Each row below holds a small network's activations on one input, seen along a few directions.
Each table varies a few parts of the input and shows all the possible inputs, shuffled.
Descriptions start from the smaller parts, as in this example, which fits no table here: one of 5 places around a ring, together with either a single point or one of 9 places along a line or (one of 2 separate values, together with one of 6 places along a line).
Shared parts are said once, and a part with two or three values counts as separate values.

Other details of the inputs shift rows strongly along three fixed directions, in all tables alike. That doesn't count.

Table:
R1: [ -7  21  23  25  -3   6  -3  27  14  25 -17]
R2: [-18  -6  -6 -13  -3 -62  86  29 -36 -17 -46]
R3: [-25 -12 -47 -21  11 -21  39  -2  -3   6   4]
R4: [-15  19   5  24  26  38 -56  59 -22  -9  19]
R5: [ 54  -1  78  12 -59 -25  -6 -76 -12 -32  -4]
R6: [ -7 -36 -48 -33  11  -4  -6 -33  -3  -7  26]
R7: [-12   3 -11  19  23  42 -68  38  18  13  26]
R8: [  6 -18 -51 -20  18 -17  20 -22   6 -12  13]
R9: [  5 -16 -45  -5   9  12 -19 -24   9 -13  25]
R10: [-13   2   0  -5  -5 -21  54  27  -1  12 -58]
R11: [  5  23  53  19  -2   4  37  47   5  27 -54]
R12: [-38 -17 -19 -19   8 -40  98  34   2   2 -53]
R13: [-14 -32 -52 -30  10  -8   5 -21   5 -10  27]
R14: [ 53  16  88  10 -72  -3 -15 -76  27  -3  -9]
R15: [ -8 -14 -47 -12  17 -17   7 -17  -5   7   2]
R16: [ -8 -17 -19  -2  22  29 -37  -5   3   2  27]
R17: [ -8 -15 -52 -18   5 -17  19 -11   6  -9  -4]
R18: [-14 -24 -28 -20   8 -31  40   3   0   2 -32]
R19: [ 44  -2  46  12 -45 -15 -25 -67  -5 -39  24]
R20: [ 32  -5   9  -8 -32 -16 -23 -87  15  -5  30]
R21: [ 21   1  50   4 -48 -56  58 -22 -14 -26 -31]
R22: [ 15   9  10  -9   0   6 -20  -8   4  11   6]
R23: [  3  -7 -12  -6   3 -18  -5 -17 -27 -29  17]
R24: [  0  13  68  31  -9  21   3  45  13  27 -45]
R25: [-20  28  46  20  -9 -23  52  66 -16  -6 -45]
R26: [-12  21   0  16  30  46 -32  48   9  17  20]
R27: [-25  12 -31  21  39  52 -59  32   6  18  47]
R28: [ -2 -14 -47 -21  30   8  -2 -15  -6  -3  24]
R29: [-10  11  33  29   7  29 -15  54  19  19 -17]
R30: [  4 -13 -25 -31   4 -14  27 -23  -6   1   3]
R31: [-17  24   6  25  23  29 -42  58 -14 -13  22]
R32: [ -5 -11 -46   2  21   5 -17 -15   7   1  29]
R33: [ -2  16  68   9 -31 -14  33  28  20  19 -50]
R34: [-19   6 -31  11  37  63 -63  34  -2  11  34]
R35: [-34  24  18  23  23  23  17  69  -4  37 -30]
R36: [ -5  -5 -37 -18  10  11 -24  -5  -2   1  14]
R37: [ -2 -15 -40 -17  17 -18  -5 -21 -29 -37  24]
R38: [ 10   8   3   5   2  22 -59 -24   4  16  32]
R39: [ -9 -20 -57 -20  12   1   9 -28   3 -16  22]
R40: [ 30  34 106  49 -36  45 -31  14  18  26 -35]
R41: [-18   2 -22 -30   3 -48  82  26   2   6 -42]
R42: [ -9  17  23  12   0  44 -28  36   2  23  -3]
R43: [ -1  16  37  23  -7   0  -6  44 -24  -3 -12]
R44: [-18 -23 -54 -28  26  -2 -18   3  -2   1  18]
R45: [-10  -3 -17 -12  -6   7  11   1   5   1   3]
R46: [-15   1   2   5   5 -24  60  22  -4  20 -49]
R47: [  54    4   77   11  -57    9  -36 -103   13    7   20]
R48: [ -5  28  26  36  11  43 -66  52  -8 -12  27]
R49: [ 42  -5  15  -8 -27 -20   0 -68  18 -10   7]
R50: [ 43 -16 -12 -16 -10  -8 -29 -81   7 -11  27]
R51: [  2  -7 -13 -26  -7 -24  48 -16   4  -1  -7]
R52: [  2  -9 -23  -5  -2 -29   7 -10 -21 -32  23]
Description of these inputs: one of 2 separate values, together with either one of 6 places around a ring or (one of 4 separate values, together with one of 5 places around a ring).
- The inputs of R15 and R1 match in every part but the choice among 2 separate values. If R43 is changed in the same way as R15 into R1, which row does it become? => R21
- The inputs of R40 and R9 match in every part but the choice among 2 separate values. If R5 is changed in the same way as R40 into R9, which row does it become? => R19
- Which other rows does R50 become when the choice among 4 separate values takes its other values? List them by row number. => R10, R15, R18
- Which other rows does R4 become when the choice among 2 separate values takes its other values? List them by row number. => R48

Table:
R53: [-26   7 -30  35  32  11 -43  87  -3  -1  -4]
R54: [ -9 -29 -11 -37   5 -22  13 -52 -32 -34   2]
R55: [ -1 -25 -21 -11  -1  24 -39 -46 -33 -22  32]
R56: [ 13  17  82  30 -20  32 -67  -2  44  12 -14]
R57: [ 24  36  87  36 -39  23 -44  14   3  12  37]
R58: [ 16 -17 -23   2  15 -25 -59 -30   7 -38  31]
R59: [-19  17   3 -13  -1   6 -35 -17   0 -17  48]
R60: [ 30  10 -35   7  17   6 -35 -42  -7 -37  33]
R61: [-26  -2 -30 -35 -30 -49  65 -53 -13 -29  -2]
R62: [ -8   3  -1  38   0  25 -41  14  30  24 -11]
R63: [  2   8 -61  -6  62   2 -31  17 -10 -33  37]
R64: [  2  27   6  34   3  45 -18  18   1  -8  10]
R65: [-54  17 -20   2   4 -14  77  83  -5  40 -24]
R66: [ 22 -26  65 -28 -33 -19  33 -55 -12  -5 -21]
R67: [ -3  -7  30  16  -2 -29  57  34 -39  12 -41]
R68: [  4 -27 -35  -3   0   7 -29 -66 -33 -18  31]
R69: [-27   4 -47  24  35   5 -47  57  -4 -13   3]
R70: [  7 -37  -3 -43  20 -41  47 -43  -6  11 -26]
R71: [ -6   1 -44  -4 -14  -8 -20 -61  -7 -15  59]
R72: [ 15   3 103  19 -39 -33  26  30  15 -15 -44]
R73: [ 18  24  85  13 -46  20  56   9  16   3 -48]
R74: [-21  -8 -68 -26  27 -10  71  10   5  -4 -30]
R75: [-20 -34 -63  -8  33  31 -25   7 -29  15  37]
R76: [ -2  -2 -23 -25  -1 -20  15 -43  18  19  19]
R77: [24  8 -7 22 23 30 -7  1 27 27  9]
R78: [ 20 -34 -14  -9   7   8 -37 -32 -37 -19  47]
R79: [-39  22 -14 -13  45  -1  69  75  12  12 -59]
R80: [ 31 -18 -21 -12  -2  -9  21 -27  -9 -39  31]
R81: [  3   6 -23 -11 -15 -68  50 -31 -16 -13  -2]
R82: [-10   3 -27 -11 -17   9 -31 -41  -6 -19  59]
R83: [-47  32 -29   9  28  35 -22  65   9  41  13]
R84: [-52  15 -17  -6   8  16  34  89  -3  32   3]
R85: [-23  -3 -24  21  57  38 -25  62  -9  58  -5]
R86: [-32 -35 -54 -18   9 -46  51  35 -10 -32 -17]
R87: [-28 -10 -18  23  23  22 -32  97  -2  -5  15]
R88: [  6  24 -82 -61   6  -2 -53  31 -11  17  34]
R89: [ 17 -14 -25 -28   7 -22  66 -42  20  -4 -23]
R90: [ 34  47  53  55 -27  -1 -55 -26   2  16  30]
R91: [-48  19  -5 -21  38 -29  65  80  16  45 -33]
R92: [ -6 -45 -21 -45 -17 -29  64 -53 -28 -12 -21]
R93: [  7  -7 -25 -12  -9   7  25 -33  -5 -40  10]
R94: [ 47  10  46  30 -31  51 -32 -38  21   3  31]
R95: [-49  42 -20   9  21 -40  57  82 -21  14 -40]
R96: [ 13  -1 -26   7  -5 -14 -29 -33 -10  -7  72]
R97: [ 32  27 102  14 -23 -13  48  24   6 -17 -35]
R98: [ -4  -7  11  17   7  26 -41  21  37  21  -6]
R99: [ -3   6   9  39 -10 -51  41  36   0   0 -58]
R100: [ 20  40  99  24 -24  12 -49  14   7   5  38]
R101: [  2  17  18  27  19  17 -46  15 -35   4  -8]
R102: [-25  12 -12  -6  45  54 -11  82   8   2  18]
R103: [ 28  27  50  23 -31  52 -43 -44   9 -30  19]
R104: [  3 -15 -71 -14  51  34 -15  10  17   8  36]
R105: [-14  30  19  -7   1 -68  57  20 -10  -2 -29]
R106: [ 33 -20 -31 -31  33   7 -18 -57  28 -12  41]
R107: [ 17  13  70  42 -36  43 -61  -3  40  19 -16]
R108: [ 20 -10  74   7 -39  28  -1 -15 -12  17 -15]
R109: [ 44 -26  32  14 -28  18 -62 -59  45   8  24]
R110: [-18  21 -19  17  41  43 -13  85 -12 -10  18]
R111: [  1 -13 -21 -31 -11 -46  60 -38  16  21  -1]
R112: [ 86  29  16 -31 -42  26 -71 -43  11  -7  14]
R113: [-52  24 -20   0  17  42 -16  75  -1  28  28]
R114: [-56   6 -25  19  18  39 -36  77   2 -11  -5]
R115: [  6 -41 -23 -40   5 -40  58 -62 -11   9 -33]
R116: [-31  -9 -15   4  52  23 -37  80  34  26  -2]
R117: [ -4 -49 -20 -26 -33 -32  52 -22  13 -19 -16]
R118: [ -6  19  93  18 -43   6  32  -2 -25   2 -66]
R119: [ 16  -5 -49 -17  12  23 -18 -70  15 -20  25]
R120: [ -6 -52 -19 -46 -20 -52  55 -35  15 -32 -13]
R121: [ 37 -26  50 -11 -26 -20  33 -64   0  23 -34]
R122: [ 32 -15 -39 -62 -42 -56  17  -9   5 -11 -46]
R123: [-10  28  23  15  -6  12 -28  30  -8   3  37]
R124: [ -6 -33 -28 -21  -4  -9 -40 -48  10 -51  35]
R125: [-35   6 -76  -9  23 -14  16  -5   4  26  18]
R126: [-13 -18   4   5 -17  27 -26  15  19  -5   6]
R127: [-34 -20 -75  -8  29  20 -43   4  19  -5  13]
R128: [-13 -12 -64   9  45 -27   7  14 -47   3  -6]
R129: [-27   7  25 -31 -16 -35  72  22   5  10 -17]
R130: [ 41  31  46  43 -16  49 -41 -38  30  18   4]
R131: [ 18   7 112   9 -22 -22  31  18 -24   1 -45]
R132: [ 46  -6 -38 -57 -11   5 -67 -28 -30   6  10]
R133: [  9  10  18  28  17  16 -44  21 -35   7  -2]
R134: [-48 -16 -23  12   4 -11  63  91   8  21 -49]
R135: [-45  11 -23   7  47  51 -33  55 -18  34 -19]
R136: [ 26 -10  57  29 -37 -26  31 -18  41  30 -51]
R137: [ 27 -21 -34 -12  -6 -50  78 -38 -13 -35   0]
R138: [ 32  28  94  37   1  18 -68  -1 -19   6  -7]
R139: [ 11  36  96  12 -31   3  46  10  10 -20 -50]
R140: [ 25  -9  28  35 -45  17 -63 -61  18 -24  27]
R141: [-49  -1 -25  21  16  38 -34  83   2  -8   0]
R142: [ 12  25  15  19   2 -25  61  35 -10 -11 -49]
R143: [  5  16  98   5 -18  -5  28  -6   0  28 -72]
R144: [ 10 -46 -33  -7 -22 -71  58 -32  -4 -33  -9]
R145: [ -7   2  15  12  12  43 -37   7 -10  30 -11]
R146: [ 20 -24 -26 -23 -12  14  26 -36   6 -22  24]
R147: [ 13 -27 -14 -10   9   9 -40 -38 -37 -23  41]
R148: [-22  30  -2   2  -2  19 -22  -7  14  24  12]
R149: [ 12 -27 -43  -5  13   8 -32 -77 -13  12  20]
R150: [ 16 -11 -46  -9   7 -13 -20 -65  20  25  56]
R151: [-15  -5 -25 -48  -5 -60  59 -58  11  -3  -7]
R152: [ 41  45  72  54 -26 -20  43   8   1   3 -55]
- The inputs of R134 and R65 match in every part but one. If R144 is changed in the same way as R134 into R65, which row does it become? => R96
- The inputs of R59 and R139 match in every part but one. If R91 is changed in the same way as R59 into R139, which row does it become? => R106
- What do these inputs look like to the network? => one of 4 separate values, together with either a single point or (one of 4 places along a line, together with one of 6 places along a line)
- Start at R129 and move only the place on the line of 4, one step at a time. The first step leads to R113. Which rows follow, in order? => R84, R65
- Which other rows does R53 become when the choice among 4 separate values takes its other values? List them by row number. => R81, R133, R142
- Which other rows does R127 become when the place on the line of 4 takes its other values? List them by row number. => R56, R62, R107
- Start at R133 and move only the place on the line of 6, one step at a time. The first step leads to R78. Which rows follow, in order? => R55, R108, R145, R121
- Which other rows does R86 become when the choice among 4 separate values takes its other values? List them by row number. => R110, R123, R147

Table:
R153: [ 12 -10  -2 -28 -25 -27  64 -48  34  24 -30]
R154: [  5  -8 -16  -4  -4   8 -43 -18   1 -23  52]
R155: [-14  30  64  28   1  11  33  62 -15  20 -55]
R156: [ 38  10   9   7 -16  22 -57 -70  -6 -14  61]
R157: [ 17   0 -21   5  10  -2 -46 -23   0 -14  46]
R158: [ 24  30  56  42  -5  50 -76  -3   8   3  49]
R159: [ -9  42  55  29  -2  17   7  47  -5  19 -18]
R160: [-41  24  25  14   3   5  56  66  29  65 -63]
R161: [ 36 -21  13   1 -27 -30   0 -59   0 -29  -2]
R162: [-21  43  33  19   1 -16  48  89 -13  28 -58]
R163: [ 42 -11  19 -10 -32 -36  13 -71 -15 -17 -15]
R164: [-11 -10 -57   7  53  26 -66  34 -15  -7  43]
R165: [-15  27  17   2  12  35  11  60  42  50 -30]
R166: [-19 -23 -68 -29  32 -44  43   7 -28 -14 -20]
R167: [  1 -10 -21 -12 -13 -58  58 -12  -1 -22 -19]
R168: [ 26  -2  15 -21 -36 -26   6 -61 -12 -17  16]
R169: [-30 -29 -68 -22  21 -29  57   9 -17 -32 -13]
R170: [-16  15 -35  20  24  28 -62  45   6  -9  39]
R171: [ -7 -17 -45 -21  17 -18  35 -15 -30 -14  -3]
R172: [ -1 -21 -12 -28  -2 -27  22 -26 -23 -17  -7]
R173: [ 24 -10  21 -15 -31 -31   8 -59  -2 -23  21]
R174: [ 19  34 104  32 -47  20  12  -4  47  58 -47]
R175: [ 30   2  17  -6 -19  13 -68 -64  -3 -16  60]
R176: [-27  15 -38  20  32  46 -55  48   1 -10  50]
R177: [-28 -16 -65 -19  19 -37  63  12 -11 -24   3]
R178: [ 12  16  88  30 -38  25 -28  19   6  -5 -21]
R179: [  1  -1 -20 -20  -5 -58  56 -19 -12 -11 -22]
R180: [ -9  17  75  27 -19  20  28  30  29  62 -71]
R181: [-18 -33 -75 -50  32 -12  55  -2  20  15 -27]
R182: [-18   2 -13  16  34  66 -60  38  25  51   9]
R183: [ 28 -13  20   6  -4  32 -86 -41  -5 -17  56]
R184: [ 27  14  67  14 -28  27 -46 -13 -13   3   3]
R185: [-45  -5 -79 -11  40  23 -40  58  -7 -18  50]
R186: [-32  13  12  21  32  13  28  85 -17  12 -32]
R187: [ -8 -25 -50 -15   8 -32  23  -5  -9 -30 -11]
R188: [ 40 -24  31 -22 -43 -16  39 -89  33  17 -34]
R189: [-34 -17 -78   3  59  33 -34  50 -17 -14  40]
R190: [ 25 -27  22 -11 -33 -22   3 -57  -5 -31   5]
- The inputs of R184 and R168 match in every part but one. If R164 is changed in the same way as R184 into R168, which row does it become? => R157
- What do these inputs look like to the network? => one of 2 separate values, together with either one of 4 places along a line or (one of 3 separate values, together with one of 5 places along a line)

Table:
R191: [-29   2 -30   4  49  26   6  91 -24 -10  -9]
R192: [  0 -13  -3 -15  -2 -44  66 -15   7  -1 -65]
R193: [  7  45  78  25  -2  -5  24  51 -34  39 -58]
R194: [-16  11  49  17 -26 -15  28  40 -18  -1 -60]
R195: [ 25 -21 -44 -27  -6 -30  20 -64  -5 -52  43]
R196: [ 17  19   7  13  -1  29 -66   8  31  16  32]
R197: [ 28  19  77   4 -49   7  -4 -40  27  13   0]
R198: [ 14 -14 -43  15  36  57 -99 -37   8  -3  58]
R199: [-12  -7 -30  -2  31  42 -54  56   2  25  15]
R200: [  4  30  81  50 -27  16 -47  30  10   7  10]
R201: [-44  -5 -27   0  41  35   2  64 -11  26 -12]
R202: [-34   2 -56   1  41  51 -52  30   6  16  60]
R203: [-36 -43 -69 -33  45 -53  79  35 -29 -28 -24]
R204: [  59   18   44   -8  -44  -45    6 -109  -15   -7   21]
R205: [  1 -21 -50 -24 -24 -43   4 -68 -10 -43  33]
R206: [ -1  28  42  15 -17  15  -1  57  23  34 -18]
R207: [-10 -46 -44 -22   6 -50  22 -30 -23 -31   2]
R208: [-42   4 -37   6  14 -21  88  60   1  24 -41]
R209: [-23  11 -66  16  50  44 -56  29  15  10  49]
R210: [ -7 -27 -61 -38   1 -37  51 -20 -31 -41 -18]
R211: [  44  -25   48  -27  -47  -11    2 -122    6  -14    3]
R212: [  7  19  65  17 -15   1  18  53  16  33 -70]
R213: [  9   1  -5  18  20  29 -74  -2   6 -22  74]
R214: [-16 -30 -45 -41  18  -9  23  -9  -7   1  -4]
R215: [ 39  26  41  32 -16  39 -90 -46  40   5  42]
R216: [ 37  -9  63  22 -47  -7  31 -57   7  11 -38]
R217: [-17 -19 -48 -45   3 -25  41 -44   4 -10  19]
R218: [ -5  48  65  26 -35   4  32  59  -1   1 -44]
- The inputs of R191 and R195 match in every part but one. If R192 is changed in the same way as R191 into R195, which row does it become? => R215
- What do these inputs look like to the network? => one of 2 separate values, together with either a single point or one of 5 places around a ring or one of 8 places around a ring
- Which other rows does R206 become when the place on the ring of 8 takes its other values? List them by row number. => R196, R197, R202, R208, R209, R215, R217
- Start at R198 and move only the place on the ring of 8, one step at a time. The first step leads to R192. Which rows follow, in order? => R212, R199, R214, R211, R201, R216
